A small network was trained on made-up records. Each row is its average activation on records with the value named, seen along a few directions.
Related values have similar rows: they may be neighbours, one step apart, or belong to one group.
In the rows, zero is written as 500.
Random noise pushes rows far along 4 fixed directions. That doesn't count. These rows show it; they differ only by the noise:
[437 311 423 513 478 453 608 464 436 393 499 245 422 715 469 544 490 569]
[348 262 647 586 432 373 463 331 381 375 488 256 621 780 503 497 615 483]
[474 372 476 616 605 451 559 610 438 548 536 458 530 609 562 651 320 586]
[465 331 915 772 593 304 312 300 362 567 538 635 946 675 632 410 445 306]
[293 399 446 420 353 518 724 485 475 425 444 208 388 587 417 498 733 623]
[517 527 747 500 423 473 694 206 508 564 460 602 695 438 444  41 722 265]


REFU, 18 values:
zuna: [650 536 695 550 427 355 309 425 607 611 433 706 651 382 439 367 406 263]
vare: [553 476 481 544 347 456 289 387 514 509 447 412 479 697 384 308 487 315]
muru: [381 500 532 478 559 560 510 623 388 627 538 528 635 394 526 694 436 613]
bol: [490 692 529 390 388 608 571 494 605 371 368 557 467 335 526 449 735 563]
guz: [522 699 467 340 390 618 540 274 521 301 547 460 421 470 435 306 787 424]
merun: [490 531 608 443 620 480 391 574 664 478 470 667 358 316 475 528 559 513]
pugoz: [378 557 695 291 387 509 531 275 389 449 530 531 692 360 411 272 777 330]
fipe: [376 569 676 605 521 532 288 509 332 624 598 690 864 371 580 682 504 413]
detu: [412 511 463 662 527 471 457 591 508 683 476 515 522 517 581 541 504 503]
livik: [447 505 919 633 719 393 366 516 444 770 641 942 972 334 705 466 397 466]
sadon: [177 511 414 403 352 607 763 756 522 619 439 311 385 432 439 738 760 853]
rodop: [704 411 451 491 635 388 591 176 539 373 555 461 365 651 470  39 462 297]
napo: [638 408 224 397 425 499 469 509 508  96 412 101 166 726 403 662 523 672]
nem: [963 637 329 370 554 608 643 456 678 444 424 588 236 323 337 276 385 430]
zirav: [629 440 424 493 480 462 340 558 624 499 552 479 357 577 477 472 222 442]
bovu: [626 619 334 463 308 574 528 348 492 310 410 432 440 599 469 511 596 516]
zutas: [272 416 415 411 463 523 331 477 357 229 598 287 415 592 584 789 705 521]
nal: [469 556 691 608 438 463 343 383 538 706 426 652 677 524 561 236 559 299]
REFU is arranged as a ring.
List every value one step from nal, in the order listed.
Answer: vare, detu
List every value one step from pugoz, in the order listed.
Answer: muru, fipe
List every value one step from napo, in the order listed.
Answer: bol, nem
List every value one step from zuna, in the order listed.
Answer: merun, zirav
